A small network was shown many inputs. Here are its activations along a few directions, one row for each input.
In each table, some parts of the input vary, and every possible input appears once, in random order.
A made-up example of a description, with smaller parts first: one of 2 separate values, together with either a single point or one of 11 places along a line or (one of 4 places along a line, together with one of 8 places around a ring).
Shared parts are said once, and a part with two or three values counts as separate values.
In the rows, 128 means zero.

Other details of the inputs shift rows strongly along two fixed directions, in all tables alike. That doesn't count.

A family of inputs:
x1: [142 152  96 184 150 144 121 111 156 189 175 125 195 109 150]
x2: [153 123 101  97 103 127  97 155 139 132 122 101 116 175 145]
x3: [129 113 123  80  91 123 123 143 113 103  93 105  63 176 101]
x4: [129 142  81 181 139 141 129 125 141 179 179 134 206 109 145]
x5: [113 134 144 150 122 140 155 108 133 132 129 151 147 110 134]
x6: [110 101 160 114 121 118 160 146 123  92 127 156  97 113 116]
x7: [129 100 164  85 112 118 138 151 125  88 111 146  65 131 118]
x8: [134 140 109 158 153 123 134 116 152 164 170 147 185 102 132]
x9: [141 114 173 136 147 130 163 111 139 104 117 151 121 101 128]
x10: [135 100 170 116 144 130 162 129 137  88 131 156 111  93 128]
x11: [118 113 123  84  80 139 118 144 115 108 109 123  83 164 131]
x12: [106 143 113 158 124 134 144 131 145 150 168 148 187 103 146]
x13: [118 110 171 118 122 122 162 121 119  99 112 139  99 110  97]
x14: [152 139 129 160 141 127 143 106 148 149 139 122 170 101 144]
x15: [104 154 189 115 166 120 145 118  58  85 116 139  96 117 140]
x16: [147 160 102 180 147 136 123 106 154 191 168 121 210 101 133]
x17: [114 138 143 150 115 130 158 105 133 135 131 140 152  97 134]
x18: [113 101 146 100 117 113 148 134 119  97 118 146  89 135 106]
x19: [141 136 110 155 157 124 138 116 160 153 167 139 192 106 140]
x20: [111 102 167 130 131 130 165 123 124  99 124 148  93 107 115]
x21: [145 152  57 139 132 123  28 144 107 155 119  73 136 188 135]
x22: [114 134  86  95 134 127  66 163 103 136 100  95 108 173 138]
x23: [138 142  71 119 130 122  41 153 104 146 107  79 119 185 135]
x24: [146 146  71 130 126 120  32 148 101 135 108  78 106 189 123]
x25: [140 118 174 123 143 125 160 114 141 104 123 136 125  96 113]
x26: [146 148 120 174 141 128 138 103 145 170 151 131 180  92 140]
x27: [112 143 112 165 188 123 107 137 124 151 150 133 185  96 141]
x28: [159 153  63 112 101 134  78 137 139 175 126  80 133 189 130]
x29: [148 136  80 122  81 127  91 131 118 166 105  79 119 187 136]
x30: [117 122 103  76  77 125 104 140 121 122 107 111  91 189 125]
x31: [104 122 177 119 117 129 169 112 127  99 119 149 117  96 107]
x32: [120 112 163 146 133 129 167 115 123 112 118 156 116 106 116]
x33: [146 149 111 159 157 131 145 114 161 152 160 126 189 102 132]
x34: [ 85 117 151 108 169 118 139 149 101  88 109 159 104  90 122]
x35: [154 115 115  91 101 137  97 138 132 125 103  88  81 186 139]
x36: [130 108 161 126 142 130 155 128 132 107 140 163 114  89 124]
x37: [134 107 184 116 131 127 158 117 124  95 102 157  78 110 114]
x38: [118 133 116  89  87 132 124 133 124 116 107 110  96 165 116]
x39: [100 118 163 132 122 138 165 115 132 106 132 152 114 101 128]
Each input here is: either a single point or one of 6 places along a line or (one of 4 places along a line, together with one of 8 places around a ring).
A walk changes only the place on the ring of 8. It starts at x19 and steps to x33. List the rest of the walk in order.
> x25, x14, x9, x35, x10, x2
A walk changes only the place on the line of 4. It starts at x17 and steps to x29. List the rest of the walk in order.
> x26, x14

A family of inputs:
x40: [169 137 146 107  66 137 113  97 117 127  77  80  69 189 120]
x41: [ 93 119 151  71 122 122 112 159  76  72  95 134  50 157 134]
x42: [115  92 205 160 170 124 230 106 190  79 174 211 162   9 105]
x43: [181 119 133  74  81 132 118 124 147 133  80  82  81 184 131]
x44: [128 144  82 111  68 148 119 132 134 166 141 109 141 180 159]
x45: [ 90 135 101 114 129 118  95 149  96 126 114 116 113 150 120]
x46: [ 93 170  93 185 178 122 133 125 118 159 180 141 225  87 133]
x47: [183 111 121 122 107 135 122 124 160 146 125 105 109 155 124]
x48: [121 110 242  98 148 109 143 107  69  25  54 138  10 106  91]
x49: [151 156  17 140 140 132  24 158 149 186 152  73 190 183 150]
x50: [ 71 110 209  96 164 112 172 137  87  50 112 185  72  76 102]
x51: [112 151  86 192 117 151 154 112 157 195 191 142 235 105 164]
x52: [120 132 107 105  75 132 149 127 133 139 132 117 132 159 120]
x53: [115 110  97  81  44 142 114 145 121 135  90 107  77 193 127]
x54: [ 58 125 179 189 201 123 187 122 112  96 155 207 170  12 120]
x55: [129  93 177 111 168 101 127 148 113  64 113 158  75  94 107]
x56: [121 147  55 132  69 141 110 127 145 195 143  98 168 175 138]
x57: [138 148 163 180 219 119 148 103 137 131 147 146 194  42 136]
x58: [166 134  97 149 171 124  73 138 127 150 135  98 139 138 133]
x59: [127 129  98  64  46 140 111 140 123 144 107 100  86 206 128]
x60: [ 92 161  89 197 173 136 114 133 116 170 180 142 223  97 163]
x61: [165 137  91 188 133 131 139 115 185 188 188 138 218  99 143]
x62: [191 107 123  92  92 131 114 123 147 137  92  90  74 191 123]
x63: [143  94 209 114 192 108 150 122 109  58  94 155  59  84 102]
What do these inputs look like to the network?
> one of 2 separate values, together with either a single point or one of 5 places along a line or one of 6 places around a ring
List by row number the other rows that have the choice among 2 separate values in common with x63.
> x41, x45, x46, x48, x49, x50, x54, x55, x57, x58, x60

A family of inputs:
x64: [ 92 115 171  77 130 119 137 150  94  63  92 149  55 129 131]
x65: [131 164  67 131 104 148  53 146  96 176 124  70 142 202 157]
x66: [161 142 144 160 166 126 162  98 172 153 177 135 199  92 141]
x67: [140 135  51  76  51 140  71 159 134 177 109  75 120 230 155]
x68: [175 149 130 137 144 135 141 110 159 154 159 123 164 116 135]
x69: [113 102 187 127 110 114 198 106 120  86 128 174  91  88  85]
x70: [166 181  90 172 188 133  98 119 138 178 175 111 209 112 149]
x71: [165 130 133 169 158 132 163 114 163 161 161 140 196  86 150]
x72: [102 110 175  96 120 110 135 135  81  67  92 141  43 138  97]
x73: [127 104 154  64  66 139 137 129 108  88  82 116  44 179 134]
x74: [134 165  86 192 113 144 137 107 149 198 172 122 210 129 151]
x75: [141  93 172 147 137 114 163 120 168  87 144 161 121  66  99]
x76: [154 131  65 157 145 133  53 144 133 166 127 103 148 166 136]
x77: [151  73 179  83 112 125 147 136 136  88  90 133  30 133 117]
x78: [169 147  99 122  77 134  89  97 139 173  74  56 118 184 116]
x79: [125 106 164 159 179 107 135 134 139  77 138 162 125  60 100]
x80: [130 149  68 118  97 117  65 142  90 155 118  86 113 198 115]
x81: [ 96 102 119  61 104 117 104 167  98  79  85 113  50 171  94]
x82: [ 91 105 203  97 143 124 161 126  83  50  99 159  61 100 125]
x83: [111 126  98 135 112 133 151 129 156 149 153 139 167 119 123]
x84: [117 120 133  68  83 121  82 155  73  91  67  94  22 211 120]
x85: [111 115 181 155 124 124 200 100 133 105 146 172 125  76 107]
x86: [100 133 107 180 145 136 183 115 172 157 187 160 215  65 115]
x87: [118 134  72  65  87 126  49 174  97 142  92  80  90 217 147]
x88: [113  92 194  63  86 131 169 129 114  61  86 151  41 135 124]
x89: [172 153  58 143 149 128  64 144 125 182 131  80 175 169 163]
x90: [ 93  96 190 102 125 124 200 127 142  83 131 189 104  70 107]
x91: [142 156  51 109  70 147  89 141 143 183 128  88 148 204 168]
x92: [124 116 199  96 137 112 133 107  96  64  40 117  38 116  82]
x93: [148 155  70 124  65 157  84 132 128 188 127  73 145 208 156]
x94: [ 75 115 159 136 171 115 166 137 121  88 140 176 138  65 105]
x95: [ 83 129 190 168 191 126 183 109 114  96 159 190 171  31 141]
x96: [ 90 142 118 155 170 125 135 134 128 144 164 161 190  77 133]
x97: [150 120 125 207 166 137 153 101 180 164 176 167 206  70 130]
x98: [155 147  65 178 169 135  74 134 137 192 154 100 180 130 158]
x99: [140 157 143 181 215 118 145 104 147 141 180 144 211  68 142]
What do these inputs look like to the network?
> one of 2 separate values, together with either a single point or one of 6 places along a line or one of 11 places along a line
A walk changes only the place on the line of 11. It starts at x86 and steps to x83. List the rest of the walk in order.
> x90, x67, x91, x88, x73, x93, x74, x85, x69

A family of inputs:
x100: [116 113 180  98 177 102  94 146  85  58  88 129  55 121 114]
x101: [114 126  95 157 144 135 139 127 163 154 173 144 186 104 122]
x102: [118 115 144  73 143 112  67 161  72  58  69 108  25 166 115]
x103: [ 99 161  92 206 201 127  92 138  99 164 170 144 210  86 155]
x104: [121 145  83  78  67 138  84 135 111 151  94  85  93 218 131]
x105: [120  91 131 123 112 130 138 145 136 111 123 144 102 137 123]
x106: [ 97 132 162 164 142 128 185 105 129 119 160 165 150  74  97]
x107: [138 160  70 150  98 125 104 122 131 175 148  92 173 164 121]
x108: [105 125 168 187 140 126 188 103 124 123 161 172 153  68 118]
x109: [147 100 148 129 150 125 155 128 152 113 126 143 117 108 114]
x110: [ 99 142 167 166 156 121 194  94 139 119 152 176 183  54 122]
x111: [122 117 168 161 145 129 170 108 150 107 132 165 135  56 112]
x112: [105 110 169 136 133 113 175 120 143  99 118 160 126  66  99]
x113: [132 121  76 121  73 136  85 142 125 164 100  95 108 182 137]
x114: [123 136 121 148 151 119 161 126 153 143 177 161 192  80 134]
x115: [ 98 116 188 106 138 123 191 125 127  79 125 160 121  80 125]
x116: [151 125 136  81 100 129 120 120 109 120  78 101  68 182 127]
x117: [149 101 177  76  84 117 123 127 106  77  79 107  28 173  95]
x118: [142 140 119 155 146 134 143 125 154 145 173 152 173  97 146]
x119: [122 128 169 121 133 140 165 122 132  97 131 144 119  98 144]
x120: [143 109 179 123 164 120 183 123 141 107 143 171 117  78 125]
x121: [121 133 150 143 209 108 112 136  95 103 116 133 117  97 125]
x122: [131 116 189 106 131 132 160 121 130  91 117 138 106 108 138]
x123: [128 163  62 168 112 153 106 132 135 206 163 102 211 154 185]
x124: [144 106 171  57 108 133 142 136 109  89  78 109  46 161 132]
x125: [115 103 154  68  67 130 123 136  89  89  65 122  27 190 128]
x126: [162 145  76 156 125 136  99 118 151 195 129  91 169 142 135]
x127: [132 130  81 152 131 125 124 133 162 153 159 128 190 122 127]
x128: [114 128 118 122 133 129 145 133 141 141 166 153 153 110 133]
x129: [121 108 137 118 118 128 144 140 126 123 145 156 115 122 143]
x130: [129 128  67  82  61 137  67 149 126 160  89  74  88 209 117]
x131: [118 129 185 140 140 131 178  97 128  92 126 166 120  81 125]
x132: [177 146  66 113  82 134  72 127 117 179 109  55 110 219 126]
x133: [116 165  66 152 173 114  61 149 101 155 140 101 185 137 138]
x134: [170 150  76 142 124 136  87 133 156 189 166 105 186 156 158]
x135: [148 144 106 142  98 133 110 117 125 139 132 102 123 158 121]
x136: [142 117 168  81  96 126 122 117 113  95  80 115  63 166 123]
x137: [127 160  51 102  83 150  80 146 128 187 133  72 156 205 160]
x138: [146  91 157 105 126 123 131 135 150  93 113 134  89 132 112]
x139: [ 92 159  95 162 191 128  88 141  99 144 154 133 182 104 130]
x140: [128  98 199 131 140 120 169 111 142  87 107 159  99  69 101]
x141: [155 144  58 176 133 142  98 129 173 183 170 111 203 138 145]
What do these inputs look like to the network?
> one of 6 places along a line, together with either a single point or one of 6 places around a ring
Changing only the place on the line of 6 turns x123 into x137. The same change can be made to x113. Which row results?
> x130
Which other rows does x136 become when the place on the ring of 6 takes its other values? List them by row number.
> x117, x122, x134, x138, x140
List by row number the other rows that have the place on the line of 6 in common with x120.
> x109, x116, x121, x124, x126, x132
List by row number the other rows that have the place on the line of 6 in common with x119.
> x102, x111, x118, x131, x135, x141

A family of inputs:
x142: [147 142  96 116  95 137 106 119 131 159 116  91 126 173 133]
x143: [121 150 136 171 171 129 140 107 128 145 149 138 176  87 129]
x144: [116 103 168 119 145 119 142 132 112  85 104 145  82 107 110]
x145: [137 150  79 161 146 129  92 133 136 165 156 114 174 135 136]
x146: [ 84 112 158 103 100 131 171 135 115  96 125 157  99 113 116]
x147: [125 112 158 137 144 122 173 121 151 114 144 162 142  80 116]
x148: [118 120 161 141 170 125 151 127 131  98 138 157 136  81 126]
x149: [153 140  77 126 103 140  96 134 150 167 137  96 156 174 147]
x150: [127 146 137 172 172 126 142 114 125 141 157 141 178  87 138]
x151: [140 157  66 164 153 128  90 136 142 183 160 110 202 131 144]
x152: [ 87 120 115  74  92 123 101 156  87 100  95 120  70 179 126]
x153: [129 128 165 156 147 128 180 105 139 123 151 157 155  81 130]
x154: [127 117 158 107 143 124 127 135 113 100 112 137  92 119 128]
x155: [143 117 132  87  78 128 112 132 120 111  87 104  70 175 119]
x156: [161 126  84  68  64 136  70 149 124 149  91  74  74 228 143]
x157: [125 101 167 110 121 122 158 127 136  91 121 152  88 113 106]
x158: [145 147  72 176 122 140 114 117 154 193 157 109 195 134 145]
x159: [118 116 174 117 140 117 139 125 109  84 104 140  86 107 111]
Changing only one part turns x148 into x149. The same change can be made to x150. Which row results?
> x153
What do these inputs look like to the network?
> one of 2 separate values, together with either a single point or one of 8 places around a ring

A family of inputs:
x160: [124 170  66 178 124 152 116 114 142 205 172 115 219 138 166]
x161: [133 109 160 157 153 121 171 112 151 111 140 156 139  79 108]
x162: [ 99  96 171 131 134 123 180 131 131  87 136 171 111  86 109]
x163: [ 91 127 183 139 166 108 159 117  91  78 119 161 102  80  96]
x164: [159 128 110  94 123 127  76 151 108 121 111  94  84 189 150]
x165: [117 134 103 110 131 125  79 148 111 118 100 103 113 154 130]
x166: [127 114 110 100  73 135 100 145 113 127 103 113  78 178 133]
x167: [117 160  98 163 137 134 145 117 144 174 172 135 218 106 154]
x168: [150 169  92 183 150 133 134 104 160 193 173 115 233 102 149]
x169: [137 118 107  87 130 123  77 159 107 124  95 103  84 172 133]
x170: [129 108 182 118 147 118 174 115 145  87 129 162 109  78  97]
x171: [155 111 123 105  84 129  94 131 125 129  93  99  73 179 123]
x172: [125 134  89  98  95 131 103 146 133 144 131 111 127 170 129]
x173: [127 115 196 130 145 132 184 102 131  93 117 156 104  81 116]
What do these inputs look like to the network?
> either one of 4 places along a line or (one of 2 separate values, together with one of 5 places around a ring)
Which other rows does x167 become when the choice among 2 separate values takes its other values? List them by row number.
> x168
